147  150  136  122  114  118 ans = 147, 118

109  140  156  155 ans = 109, 155

144  136  151  111  144 ans = 144, 144

156  128  144  142  147  135 ans = 156, 135

157  119  119  122  128
127  137  131  120  127
116  122  156  122  126
ans = 157, 126

145  115  111  149  108  100 ans = 145, 100

118  153  135  143  122  112  141 ans = 118, 141
---
Q:
[[131 127 130 127 130 127]
 [103 152 104 153 104 153]
 [101 155 103 154 102 155]]
A: 127

Q:
[[143 131 131 138 148 126 128]
 [143 127 132 142 151 123 128]
 [132 118 129 140 147 117 126]]
A: 148

Q:
[[136 125 128 127 116 119]
 [116 126 120 121 135 131]
 [125 117 119 119 158 131]]
A: 127

Q:
[[124 143 130 105 143 151]
 [138 117 138 101 124 145]
 [140 120 136 103 125 145]]
A: 105

Q:
[[105 121 108 119]
 [148 110 144 127]
 [116 141 105 124]]
A: 121

Q:
[[108 150 142 130]
 [104 130 144 114]
 [113 151 141 139]]
A: 150

Q:
[[132 125 133 134 132]
 [150 105 146 147 147]
 [123 133 122 122 123]]
A: 133
---
[132, 101, 137, 118, 113, 123] ans = 123, 132
[127, 128, 136, 128, 132, 153, 127] ans = 127, 127
[133, 151, 103, 110] ans = 110, 133
[[148, 105, 148, 104], [157, 100, 158, 100], [154, 101, 154, 101]] ans = 104, 154
[118, 134, 153, 103, 138, 118, 140] ans = 140, 118
[138, 118, 138, 148, 134, 152, 118] ans = 118, 138
[131, 114, 153, 109, 135, 112, 126] ans = 126, 131
[99, 99, 102, 102] ans = 102, 99
[139, 137, 121, 105, 111, 122, 139] ans = 139, 139
---
[156 103 143 109 113 143 144] ==> 113

[[120 127 128 134]
 [129 128 128 127]
 [105 124 129 146]] ==> 129

[[104 147  99 100]
 [149 101 133 137]] ==> 149

[119 131 153 125 132 131] ==> 132

[130 133 137 132 152 129] ==> 152

[119 151 107 109 132 129 106] ==> 132
---
Q: [[146, 146, 108, 144, 99], [125, 124, 129, 125, 124], [119, 118, 136, 120, 130]]
A: 120
Q: [104, 155, 111, 109, 106, 100]
A: 106
Q: [[142, 116, 142, 111], [103, 145, 100, 156], [100, 144, 98, 156]]
A: 98
Q: [108, 122, 129, 124, 120, 101]
A: 120
Q: [[141, 127, 123, 107, 144], [118, 122, 124, 145, 123]]
A: 145
Q: [143, 135, 136, 98, 144, 113, 133]
A: 113
Q: [100, 138, 148, 135, 132, 131]
A: 132
Q: [155, 99, 151, 153, 152, 157]
A: 152
---
[113, 142, 141, 125, 128, 143, 151] ans = 143
[150, 100, 154, 144, 105] ans = 150
[128, 152, 137, 141, 115] ans = 141
[144, 114, 148, 149, 136] ans = 148
[112, 108, 99, 120] ans = 112
[150, 141, 148, 112, 105] ans = 148
[150, 131, 128, 130, 129] ans = 131
[[122, 109, 120, 113, 142, 132], [104, 119, 123, 130, 135, 126]] ans = 135
[[153, 111, 131, 144], [143, 138, 115, 137], [133, 123, 129, 133]] ans = 144
[127, 122, 150, 119] ans = 127
---
[155, 142, 119, 140, 116, 147] out 155, 147
[102, 105, 109, 120, 142, 103, 133] out 102, 133
[103, 145, 131, 111, 151, 124] out 103, 124
[151, 100, 111, 136] out 151, 136
[[111, 147, 151, 115], [149, 103, 117, 140]] out 111, 140
[105, 142, 114, 134, 117, 115, 137] out 105, 137
[[120, 136, 151, 111, 142, 143], [150, 105, 145, 155, 106, 138], [151, 100, 116, 135, 135, 122]] out 120, 122
---
[[119, 131, 120, 135, 154, 129], [125, 128, 151, 111, 133, 129], [139, 145, 141, 130, 131, 154]] -> 145
[[135, 136, 127, 122, 133], [131, 141, 119, 136, 138], [133, 158, 109, 146, 149]] -> 158
[[135, 150, 154, 124, 126, 117], [125, 123, 134, 130, 118, 131], [130, 136, 125, 131, 116, 135]] -> 136
[[108, 128, 142, 122], [106, 124, 129, 138], [149, 152, 110, 134]] -> 152
[[119, 128, 126, 123, 122, 134], [121, 129, 136, 132, 121, 155], [119, 134, 121, 128, 121, 139]] -> 134
[[129, 129, 121, 116, 144, 133], [125, 131, 128, 118, 120, 140], [126, 107, 127, 125, 141, 137]] -> 107
[[141, 113, 124, 100, 115, 146, 130], [123, 139, 117, 101, 153, 141, 105], [112, 122, 149, 104, 154, 130, 155]] -> 122
[[137, 119, 111, 150], [125, 141, 112, 149], [105, 141, 118, 116]] -> 141
[[135, 118, 116, 146, 115, 104, 120], [118, 114, 118, 132, 129, 108, 112], [117, 125, 133, 141, 104, 120, 122]] -> 125
[[138, 137, 131, 127, 148, 133, 132], [139, 138, 132, 126, 149, 134, 133], [138, 135, 130, 128, 152, 131, 139]] -> 135
---
[[151 104 123 117  99 103]
 [121 136 124 135 137 141]
 [120 142 118 130 135 141]] -> 137

[[121 124 106 136]
 [131 137 106 117]
 [133 133 153 101]] -> 106

[[130 121 121 125 106 122]
 [127 135 116 110 117 100]
 [122 127 124 108 138 124]] -> 117

[[128 119 125 127 127 128 136]
 [133 153 141 139 130 140 100]
 [125 122 125 125 128 123 136]] -> 140

[[138 130 131 144 136]
 [128 131 128 133 129]
 [105 121 112 111 105]] -> 133

[[127 123 125 138 109 121 117]
 [131 132 125 155 140 111 134]
 [117 126 139 121 132 136 135]] -> 111

[[140 145 135 136]
 [116 122 131 136]
 [116 152 122 121]] -> 131

[[146 135 104 104 153 108]
 [115 127 152 151 108 141]
 [146 142 101 100 156 122]] -> 108
---
[[134 133 128 140 121 116]
 [136 133 135 129 122 119]
 [151 147 133 133 124 106]] value 133

[[129 131 130 128]
 [104 103 148 104]
 [130 130 132 131]] value 132

[[122 130 107 136 134 140 113]
 [120 131 104 136 134 142 112]
 [121 131 104 136 134 141 112]] value 104

[[108 126 139 124 128]
 [105 128 143 117 125]
 [ 98 129 151 132 123]] value 151

[[101 112 109 133 139]
 [104 108 108 133 137]
 [120 100 107 131 127]] value 107

[[115 127 115 140 115]
 [137 127 137 117 137]
 [151 127 152 101 152]] value 152

[[127 131 122 122 127 122 132]
 [127 111 140 140 127 140 113]
 [127 153 103 104 127 103 151]] value 103

[[144 125 118 105]
 [100 147 152 132]
 [136 120 147 102]] value 147

[[128 157 152 149 128 150 151]
 [126 152 149 147 126 148 149]
 [129 155 151 148 129 149 150]] value 151

[[141 138 142 112 141 150 105]
 [151 125 115 151 152 108 150]
 [146 129 130 112 149 123 113]] value 130
---
[[ 99 153 133 129]
 [116 121 118 123]
 [102 122 112 121]] -> 112

[[132 136 117 101]
 [141 151 120 105]
 [126 123 122 111]] -> 122

[[125 139 115 103]
 [130 132 123 125]
 [126 142 114 102]] -> 114

[[156 130 132 135]
 [135 130 133 155]
 [136 130 133 151]] -> 133

[[130 134 151 139]
 [119 119 124 120]
 [138 134 114 129]] -> 114

[[142 149 133 146]
 [129 134 154 140]
 [133 144 147 145]] -> 147
---
[[118 108 124 107 125]
 [113 120 121 118 127]
 [131  98 114  99 153]] --> 114

[[120 150 137 106 133 127 140]
 [125 110 106 110 136 125 129]
 [124 150 144 123 128 129 136]] --> 128

[[105 113 110 104 120]
 [142 121 150 146 151]
 [143 150 105 135 107]] --> 105

[[154 123 106 141]
 [133 121 126 151]
 [115 157 124 117]] --> 157

[[120 134 138 139 146 132]
 [152 103 107 110 104 103]
 [112 136 139 135 138 140]] --> 135

[[118 133 133 122 105 137]
 [131 155 115 133 131 136]
 [124 125 124 126 147 120]] --> 126

[[100 141 114 142 146 103 135]
 [103 137 115 139 146 102 134]
 [100 142 113 143 145 103 135]] --> 145

[[100 123 150 133 126]
 [103 117 154 136 129]
 [113 126 122 120 133]] --> 122
---
[116 101 130 102 132 100] 116

[[106 135 105 141 128]
 [138 121 129 137 103]
 [110 130 102 132 102]] 137

[136 116 141 107] 116

[[137 140 130 131 126 127 124]
 [118 129 130 126 127 128 129]
 [150 147 129 137 127 124 117]] 140

[111 154 120 131 149] 131

[133 156 110 111 142] 133
